Each row below is a small network's average activation on inputs in which a field has the value named, seen along a few directions.
Values that are neighbours, or in one group, have similar rows; names and order tell nothing.

Other fields vary at random and push rows far along two fixed directions, the same in every table; ignore that.

Zamup, 16 values:
u3: [ 35.1 -24.3 -52.1  -7.4 -18.9 -30.4 -34.3  -8.1 -37.9   5.0  35.3   2.2
  69.1 -21.1 -48.3  39.3  18.6  -5.9  15.6   5.2 -17.6  23.1 -35.7]
u9: [  3.4  -6.9 -10.6  -1.7  12.1 -11.5 -11.4   1.3  -8.4  -3.2  -2.4 -10.9
  27.9  -0.7  -6.8  -3.5  -6.4   4.0 -19.2  15.9 -21.1  17.5  -4.4]
u7: [-31.5   6.5  21.4  14.5  18.4   0.3  -1.5 -14.0  13.0  -0.5 -26.9   7.1
 -45.1  21.4  19.6   0.9 -17.9 -31.6  -7.3   6.3  13.1  13.1  12.4]
u10: [ -4.2   9.6   9.3 -36.0 -12.3   0.1   3.3  11.8  39.1 -12.1   9.1  -7.4
 -28.0  14.8   4.5 -29.3  -4.6  -1.2   9.1  -3.1  14.3 -35.8  -3.5]
u16: [ 15.2  -1.0  -8.6  -5.9 -22.1   4.3  -4.9  -4.9   6.5   4.8  11.6  10.3
 -13.5  -4.8  -9.5   7.2  20.7  -3.0  18.8 -19.1  18.6 -11.7  -9.0]
u14: [ 15.3  -4.6  -8.5  19.1  -8.9  -1.5   3.7  -2.4 -20.2   3.2  -1.0   1.8
  23.7 -19.9   0.4  18.2  10.4  20.8  -0.2  -4.2 -10.8   7.4  -1.9]
u11: [ 16.2  -4.7 -12.5 -18.7 -10.1 -12.5 -11.3  11.5   1.3   6.1  25.3  -1.7
  30.4   0.7 -22.3  -6.3   3.4   8.9   4.9   4.6 -13.1  -3.3 -12.0]
u8: [-29.6   4.8  10.9  30.0  38.9   3.0   5.1  -7.0 -22.8  -4.4 -38.4 -10.1
  13.4  -7.1  26.0   3.7 -21.4  -5.2 -32.8  24.7 -18.0  28.1  14.6]
u2: [-35.8  11.0  39.3  20.3  15.3  19.3  18.4  -3.5  19.7  -7.1 -28.7   9.2
 -57.2  20.3  33.3  -9.1 -15.0 -24.1  -2.0  -5.9  22.8  -4.3  27.0]
u4: [ 21.3 -13.8 -18.9  22.5  -1.8  -6.1  -5.8  -3.5 -40.4  -2.6   4.2   6.5
  36.4 -25.5  -7.8  28.8  16.4  11.0   9.8  -4.2  -7.9   9.5  -3.2]
u15: [-13.6  -2.3  -4.8 -13.8   5.2 -13.3 -10.3   2.9   5.8   1.1   3.1   4.5
  -5.9  10.1  -8.9   3.1  -5.7 -13.9  -6.5  11.7  -4.1   8.5  -5.8]
u13: [-19.8  10.0  28.1  12.2  13.9  10.8  21.3  -0.7   5.0   1.5 -22.2  -5.7
 -28.1   2.5  27.8 -18.9  -9.0  11.5 -15.5   2.1   6.0   2.5  21.3]
u6: [-17.1  15.1  12.4   5.9  18.9   4.1   7.0   5.0   2.0  -1.9 -15.8  -3.5
  14.9   9.0   3.3 -11.2 -23.0   0.5 -21.4  17.0 -12.4   5.4   3.8]
u5: [ 23.2  -3.0  -5.7  -4.3 -13.2  11.7  10.3  -3.9   2.7  11.3  19.4   3.5
 -18.5  -9.4  -2.0   7.1  19.6  12.7  18.7 -26.2  13.8 -17.8   2.4]
u1: [-20.5  -9.4 -10.9  19.4  18.3 -14.5 -17.8 -10.7 -16.4  -7.8 -20.8  13.5
   8.4   6.7  -5.0  16.9 -13.1 -32.5  -9.8  14.6  -0.1  28.3   1.5]
u12: [ 42.5  13.1  11.3 -56.1 -53.6  36.2  28.3  26.2  51.0   6.7  48.4 -19.2
 -27.9   3.1  -4.1 -46.9  26.9  48.2  37.9 -39.4  16.6 -70.5  -7.4]
The values of Zamup form a ring.
Going along Zamup from u16 by way of its neighbour u2, in what order are u7, u14, u13, u6 met?
> u14, u13, u6, u7
Name the neighbours of u3, in listed order.
> u15, u1
Name the neighbours of u11, in listed order.
> u9, u10
How many steps from neighbour to neighbour lead from u12 to u5, at the fewest?
> 5

Nani, 9 values:
s4: [-39.0   6.7  13.9  14.5  19.3  -6.8  -8.2  -5.3   5.1  -3.8 -24.8  21.7
 -26.0  25.7   5.5   6.6 -24.7 -42.4 -10.3  10.6  19.8  10.4   7.8]
s6: [ 15.6  16.3  15.2 -20.1 -19.2  26.1  29.7  21.9  24.2   8.6  24.1  -5.9
 -11.0   2.4   3.6 -26.8   7.9  35.8  11.0 -20.5   7.8 -40.9   7.4]
s8: [-58.1  11.5  27.8  39.8  67.3  -6.5   0.3 -15.4 -12.5 -16.3 -71.1  -9.4
   5.9  11.5  32.5  -3.7 -46.0 -29.3 -60.4  46.5 -30.4  62.9  21.0]
s5: [ -4.2  -8.2  -1.0   4.7   6.0 -11.7  -3.8  -7.1  -9.5   0.9  -7.7  -9.4
  -7.1  -2.8   9.9  -1.0   0.0   5.1  -7.7   9.2  -4.9  16.6   4.7]
s9: [ 22.7 -23.4 -29.3  24.1 -21.4 -13.6 -25.1 -11.8 -34.5  13.2  16.2   6.9
  37.0 -14.6 -21.1  35.9  13.9  -2.6  11.8  -2.6  -5.0  10.5 -16.3]
s7: [ -6.3  13.4  37.1  -3.2  -8.0  37.3  31.6  -2.7  42.9  -1.2 -12.3   3.5
 -77.0   8.7  33.3 -27.4   5.7   0.6  13.5 -35.9  37.9 -37.9  23.9]
s1: [  3.0   0.5 -18.8 -23.4  14.2 -15.0 -14.2   6.3  -5.9  -1.6  16.2 -11.8
  33.1  -2.9 -18.8   0.0  -2.3  -4.0 -16.6  17.1 -13.5   5.0 -15.4]
s3: [ 18.8   1.9  -3.9 -48.1 -40.7   4.3   2.4  17.4  46.0  -4.1  32.5   3.1
 -30.0  14.9 -12.2 -25.9  12.7   8.8  40.7 -20.9  14.5 -46.1  -9.5]
s2: [ 47.5 -18.7 -41.1  11.7 -17.5 -14.1 -12.8  -3.2 -55.9   4.4  26.9   1.3
  75.1 -42.8 -32.6  42.4  32.8  28.0  18.1  -3.5 -26.2  19.4 -23.6]
The values of Nani form a 3 by 3 grid.
Name the neighbours of s2, in listed order.
> s6, s5, s7
Name the neighbours of s1, in listed order.
> s8, s3
Each value of Nani is a pair of two hidden parts, and every pair occurs once (3 first parts, 3 second parts).
Changing only the second part turns s6 into s8. s2 has the same second part as s6; what does that change turn s2 into?
> s5
